Each row below holds a small network's activations on one input, seen along a few directions.
In each table, some parts of the input vary, and every possible input appears once, in random order.
A made-up example of a description, with smaller parts first: ring(5) and (point or (values(2) and line(4)) or line(11)).
Shared parts are said once, and a part with two or three values counts as separate values.
(in the rows, 128 means zero)

Other details of the inputs shift rows strongly along two fixed directions, in all tables alike. That doesn't count.
These rows show it; all are for the same input, with only those details redrawn:
[166 168  58  99 149 147 184 140 126  63 123 136 169 123]
[ 71 124 183 102 113 161  38 137 176 171 150  91  88 153]
[125 158 112  73 131 177 124 144 158 114 138 115 145 145]
[115 106 122 232 141  38  95 112 101  97 123 122  75  98]
[119 148 121  96 131 159 112 139 153 117 137 113 131 140]
[135 157 100  89 137 162 136 141 147 101 133 120 148 137]

A family of inputs:
R1: [135 140 164  67 112 156 143  93  91 167 120 129 147 122]
R2: [199 127  97 222 123  24 220 103  56  77 113 146 135  76]
R3: [ 95  68 139 213 136  64  91  75  85 182  92 158  78  85]
R4: [161 163  64 110 149 140 177 137 124  66 124 134 161 122]
R5: [ 98 109 144 216 125  58  75 133 136 126 147  97  77 128]
R6: [136 138 134  91 163 169 129 185 128  92 132 148 161 146]
R7: [186 145 100 105 114 109 214  88  83 101 118 148 175 116]
R8: [109  56 173 236 138  71 100 156 102 160 114 167  86 111]
R9: [165 155 146  97  95 145 185 143 144 143 152 104 162 149]
R10: [ 74  87 170  95  97 165  74 101 170 218 127 130 104 150]
R11: [154 155  57  95 151 134 170 102 110  65 111 145 169 130]
R12: [ 85 105 174  87  94 187  87 142 191 218 137 118 107 150]
R13: [148  78 198 235 126  42 127 143  60 128 128 145  99 103]
R14: [ 82  98 180 122  88 157  82 152 199 223 151 102  96 162]
R15: [143 154  76  93 169 142 145  97  90  85  98 148 155 113]
What do these inputs look like to the network?
> values(3) and (point or line(4))
The inputs of R10 and R11 match in every part but the values(3) part. If R3 is changed in the same way as R10 into R11, which row does it become?
> R15
List by row number the other rows that have the values(3) part in common with R1.
> R2, R7, R9, R13
Change only the values(3) part in R8. List by row number the other rows that result.
> R6, R13

A family of inputs:
R16: [125 147 112  93 130 156 133 134 151 122 134 126 142 139]
R17: [137 126 139 135 121 122 143 140 129 130 131 130 137 128]
R18: [144 146 122  81 119 157 154 119 128 134 124 130 151 128]
R19: [ 77 101 183 161 124 102  44 128 139 156 141 104  71 130]
R20: [141 142 134  99 123 155 149 148 136 140 137 122 148 143]
R21: [124 130 105 136 130 125 128 129 135 120 127 123 123 126]
R22: [154 145  95  89 141 165 176 136 123 115 114 149 165 124]
R23: [150 106  96 211 146  51 157 108  77  97 105 158 119  92]
R24: [130 134 121 132 137 123 122 128 131 109 124 126 125 132]
R25: [ 89 109 167 149 122 119  60 122 148 158 137 104  89 134]
R26: [ 88 113 188 112 106 145  73 113 145 187 138 108  99 140]
R27: [161 104 104 221 132  48 167 121  86  91 118 148 113  96]
R28: [138 135 117  84 126 158 153 123 127 129 126 137 157 142]
R29: [133 154 109  88 135 167 134 144 137 103 135 125 150 138]
What do these inputs look like to the network?
> values(3) or line(5) or line(6)
Which of the alternatives is R25?
> line(6)
